Each row below is a small network's average activation on inputs in which a field has the value named, seen along a few directions.
Values that are neighbours, or in one group, have similar rows; names and order tell nothing.
In the rows, 500 means zero.
Random noise pushes rows far along 8 fixed directions. That doesn't count. These rows show it; they differ only by the noise:
549,356,438,593,423,470,497,510,528,548,583,387,346,732,474,378,560,516,260,426,491,484,545
493,622,313,356,422,482,659,535,490,419,557,588,526,575,518,455,383,462,593,585,466,477,584
567,524,535,502,499,462,542,587,473,500,470,538,503,562,707,433,299,493,513,519,461,689,594
129,698,744,577,466,603,560,530,517,631,64,381,609,476,389,518,570,561,672,399,633,420,636
525,494,602,585,469,285,432,488,555,624,450,467,532,468,372,426,499,613,371,430,574,484,543
585,592,443,457,452,485,588,475,388,493,450,567,402,702,533,397,248,415,484,602,486,548,501
479,498,559,419,623,439,531,724,569,569,550,595,623,365,882,505,398,536,680,524,443,751,688
633,438,498,550,569,759,347,534,442,441,455,500,286,481,455,562,539,338,499,522,467,403,351
525,317,418,463,488,364,536,594,676,623,751,597,446,507,548,503,526,695,553,560,479,456,546
212,806,522,436,347,488,789,475,414,536,183,472,604,749,488,376,288,502,633,527,572,525,703


Values of TIZER:
zadad: 603,469,480,490,461,252,463,456,549,493,643,483,593,426,491,430,487,507,359,446,440,503,459
sed: 561,623,278,373,422,240,559,463,492,436,629,494,784,425,406,432,605,518,363,518,500,520,569
nidip: 372,553,626,449,726,587,483,545,373,599,370,440,463,620,674,440,541,318,423,441,564,610,554
lir: 613,377,408,549,298,698,559,439,584,233,667,546,458,537,537,585,350,588,498,514,397,509,362
gunas: 391,631,567,533,445,729,641,489,378,338,353,373,539,639,806,490,348,364,576,509,378,728,562
pibe: 526,198,272,573,276,775,698,521,514,311,688,330,315,926,607,446,484,497,380,433,347,574,630
tar: 378,593,400,490,483,459,575,518,535,505,479,446,548,524,403,422,595,481,490,459,518,486,606
lim: 594,621,520,494,337,433,614,458,600,224,466,591,675,331,390,614,321,692,702,446,490,571,521
pev: 562,750,339,278,629,356,519,499,321,401,531,493,752,330,669,433,546,237,451,574,450,651,581
setim: 498,716,428,432,533,528,480,362,323,398,368,500,476,427,238,488,606,298,362,417,620,375,430
vub: 742,485,630,550,520,386,407,433,513,490,588,653,539,250,494,657,342,642,657,671,468,498,293
puzu: 618,497,598,543,592,526,303,475,469,333,457,512,625,226,485,586,458,445,401,400,517,508,422
fetuk: 359,431,339,447,541,605,446,469,473,484,627,492,493,551,526,575,803,430,533,484,482,450,471
The values of TIZER form a line.
A walk along TIZER starts at pibe and steps to its neighbour tar. Put sed, lir, gunas, lim in the order it reaches them.
> lim, lir, gunas, sed
Name the neighbours of nidip, in listed order.
> setim, puzu

Values of VISES:
dutel: 510,506,460,491,365,466,569,270,422,507,510,556,451,693,103,512,444,580,412,536,618,247,263
sot: 593,547,280,386,512,564,504,590,539,251,628,547,539,421,472,527,490,264,514,518,388,392,488
tulol: 608,588,428,472,391,435,538,389,488,394,431,608,481,548,347,477,333,599,490,542,563,479,498
fofoz: 213,640,592,366,580,653,517,497,475,533,321,560,658,304,542,626,556,544,751,485,583,405,505
bizez: 376,460,363,356,670,564,511,568,424,759,648,567,364,598,665,513,671,316,656,733,435,400,518
zuzar: 549,355,570,544,486,367,439,506,612,446,635,462,568,436,635,534,564,618,408,394,464,564,463
lar: 163,490,462,399,520,648,701,604,579,559,561,406,555,531,737,509,665,559,712,538,437,511,632
rade: 556,434,579,546,616,749,467,569,484,493,380,434,305,546,568,497,518,434,524,465,509,585,489
niz: 534,535,294,343,588,629,603,649,419,448,664,557,402,603,687,466,435,219,503,501,413,570,623
mise: 660,575,382,402,598,285,386,517,470,359,656,439,607,289,449,406,603,275,287,354,479,634,656
vez: 497,545,303,385,461,417,604,527,431,524,611,530,562,656,615,374,498,429,463,582,448,603,615
muzuv: 400,524,245,408,565,634,576,606,431,524,546,475,449,732,603,431,691,301,512,549,449,465,613
gudur: 409,573,408,441,534,447,532,504,535,617,616,396,562,437,489,465,743,422,439,547,498,395,557
The values of VISES form a line.
A walk along VISES starts at sot and steps to its neighbour niz. Put dutel, lar, muzuv, gudur in the order it reaches them.
> muzuv, gudur, lar, dutel
Name the neighbours of rade, in listed order.
> tulol, mise
Fewest steps between fofoz and vez?
> 5
